These are the activations of a small network on made-up records, seen along a few directions, one row for each record.
Records have a field called Dif. Each example row is followed by its value.
Records without Dif are marked none.
Other fields move the rows too, some of them a lot.
In the rows, 500 means zero.
Strong random noise was added to every row along 11 fixed directions; ignore it. To show where, here is one row again and again, with new noise each time:
[319 581 574 355 419 668 241 538 473 525 291 682 422 589 421 474 414 202
 515 518 383 534 416 340 590 522 693 634 701 294 181 407 604 940 704]
[270 652 680 372 571 455 395 636 245 686 281 622 274 604 632 378 563 503
 508 388 332 608 464 479 283 439 584 499 760 500 238 465 670 532 521]
[616 521 568 281 424 432 829 741 627 310 216 569 385 549 570 607 600 380
 464 349 552 669 399 412 352 495 261 409 618 696 647 306 590 213 667]
[659 354 574 752 748 499 531 380 493 451 479 412 408 479 451 411 283 472
 415 670 329 482 766 478 581 363 467 696 182 452 552 305 302 478 441]
[534 480 535 421 539 327 877 617 415 433 391 593 349 460 589 477 500 552
 329 506 477 484 668 478 367 497 338 379 457 643 640 384 454 312 492]
[534 511 512 733 574 559 660 357 439 510 644 504 532 462 371 426 255 492
 355 701 294 342 701 391 647 563 507 490 318 389 509 507 349 658 465]
[672 502 402 458 506 473 510 625 598 496 538 433 493 405 473 496 596 578
 532 375 453 515 389 574 444 461 445 460 518 536 571 482 562 339 491]
[182 522 635 302 364 375 752 613 473 401 202 649 344 783 709 639 556 318
 426 421 790 675 500 417 424 564 488 262 750 630 570 466 630 477 574]
[414 440 450 473 357 381 346 539 559 450 447 484 457 449 551 577 627 507
 516 331 715 524 361 559 404 612 525 414 449 584 519 631 496 399 373]
[647 364 390 288 383 494 258 844 837 325 317 404 366 433 462 615 761 459
 606 263 738 762 256 664 408 337 476 517 532 546 612 371 610 311 521]
[478 539 482 459 481 487 540 402 401 523 469 641 515 454 438 481 364 351
 406 524 340 356 523 378 564 632 532 543 453 479 362 502 448 683 570]
[542 616 462 690 503 657 585 373 589 468 623 359 607 638 627 567 633 635
 609 550 764 521 496 415 546 453 546 495 714 328 581 521 529 494 423]
[250 701 608 676 372 675 447 596 450 619 610 504 487 576 515 357 503 631
 542 561 421 455 450 394 474 611 635 262 844 230 410 650 690 735 499]

[177 353 636 571 324 456 251 441 508 384 221 522 419 728 608 633 508 270
 532 484 861 719 462 422 407 596 544 517 487 591 411 581 451 536 381]  n5
[559 504 502 660 680 741 279 462 509 593 614 354 540 587 406 421 435 555
 595 687 353 609 593 545 629 238 599 708 517 298 381 413 499 652 484]  n4
[708 463 118 229 506 484 703 325 468 526 641 686 694 421 366 594 411 293
 364 597 467 283 588 472 738 502 567 594 477 488 433 444 413 798 613]  n2
[460 540 512 480 621 553 407 399 440 606 515 444 520 611 461 551 432 456
 533 510 417 599 494 558 575 380 565 583 484 520 387 504 477 514 479]  n9
[560 671 738 454 414 662 716 861 507 341 252 586 273 443 358 462 566 526
 393 550 333 720 498 312 240 436 249 518 528 520 450 300 471 355 601]  none
[480 670 395 234 470 386 350 391 257 667 515 659 511 290 520 514 685 557
 485 309 473 340 345 513 365 603 578 653 478 580 204 650 459 547 428]  n1
[479 464 549 355 391 345 590 688 700 432 381 441 489 614 593 626 601 389
 594 213 608 639 197 598 457 578 405 243 592 748 717 559 732 194 595]  n8
[302 376 500 661 420 434 305 381 564 523 577 447 618 640 645 459 437 451
 634 485 654 384 435 537 591 690 649 341 596 438 577 644 645 620 504]  none
[667 623 350 167 495 547 615 612 555 523 512 575 510 433 427 573 639 469
 496 421 486 508 380 535 561 375 517 547 631 493 467 405 591 564 638]  n1
[565 440 414 652 637 358 220 198 407 671 694 363 662 432 580 462 483 584
 628 390 456 318 411 622 555 584 584 629 302 595 436 695 459 397 335]  n6
[598 769 357 386 513 813 828 505 342 527 599 706 481 454 335 492 557 556
 293 835 481 457 780 271 558 297 566 661 706 180 286 331 364 915 537]  n2
[318 226 434 487 431 357 301 453 569 481 527 530 622 517 673 400 382 426
 597 533 562 312 559 609 625 664 584 377 566 471 612 527 636 648 621]  n4
[944 499 253 435 783 527 761 320 508 538 681 443 646 469 362 594 404 450
 444 576 306 434 597 558 713 274 448 729 335 545 561 337 346 464 548]  n7
[476 521 322 326 544 401 790 568 348 614 647 580 517 511 377 522 435 547
 298 562 382 500 654 626 539 427 463 333 480 650 526 572 467 500 434]  n5
[649 566 333 700 753 713 781 361 617 583 858 247 643 782 176 695 296 460
 383 706 443 725 649 606 893 185 575 460 343 454 649 541 364 550 367]  n3
[385 528 584 636 379 693 117 779 654 461 533 340 288 423  56 596 503 532
 410 482 466 852 356 649 502 339 588 446 157 453 415 675 331 514 246]  n7
[383 531 707 445 407 374 764 396 442 350 260 678 502 538 762 493 449 364
 490 455 550 324 514 262 438 784 366 461 601 579 560 419 546 468 708]  n8
[316 550 501 332 465 485 459 515 520 538 454 486 510 718 495 658 549 376
 524 387 655 693 370 583 591 446 584 415 578 624 471 604 601 503 500]  n6
[563 501 450 416 298 583 565 735 628 372 514 568 485 273 356 461 540 571
 432 552 442 454 486 463 425 582 378 395 518 421 566 460 473 544 581]  n9
[707 700 235 455 473 627 460 395 493 630 774 450 705 373 213 628 561 530
 480 400 366 457 294 521 570 524 526 580 435 518 334 705 396 525 389]  n3

Here are new rows. What is Dif for each?
[430 482 553 450 518 258 572 372 341 537 445 642 439 398 687 445 500 510
 444 403 537 253 545 479 457 669 553 471 427 568 509 549 493 486 500]  n8
[623 415 494 343 472 306 631 833 602 474 495 517 305 257 480 399 583 668
 423 375 422 445 478 672 406 479 429 288 436 555 741 441 607 326 545]  n1
[656 251 501 710 644 400 347 529 495 444 523 404 429 263 779 205 610 845
 605 623 551 314 779 605 307 396 438 647 447 359 656 296 464 363 413]  n4
[569 409 306 393 584 439 525 461 558 559 562 454 594 617 650 518 572 504
 594 456 634 501 508 619 566 396 578 468 724 476 594 443 655 508 545]  n2
[598 495 290 313 420 557 620 481 591 415 599 529 674 474 443 622 532 472
 492 547 595 455 496 524 654 483 451 505 541 530 557 486 476 547 585]  n4
[621 548 445 543 521 482 526 593 480 587 595 459 499 392 373 435 478 565
 466 432 252 476 423 550 426 513 436 425 441 567 487 561 507 387 441]  n3
[698 523 561 528 171 539 559 628 668 200 355 599 564 189 437 495 582 472
 518 412 479 349 286 232 274 872 191 518 402 562 539 474 424 328 637]  none
[561 351 507 524 659 409 599 509 513 517 562 436 550 517 548 388 303 529
 512 563 254 424 634 618 625 454 419 431 429 573 655 405 574 398 619]  n4
[495 517 527 220 483 311 675 575 394 523 401 736 361 323 419 470 398 386
 310 417 304 334 519 495 543 605 512 429 358 599 476 466 497 581 645]  n1
[348 330 729 525 525 447 462 512 572 306 182 456 406 710 785 523 506 420
 611 515 729 680 594 464 427 452 397 568 567 572 615 304 546 340 589]  n4
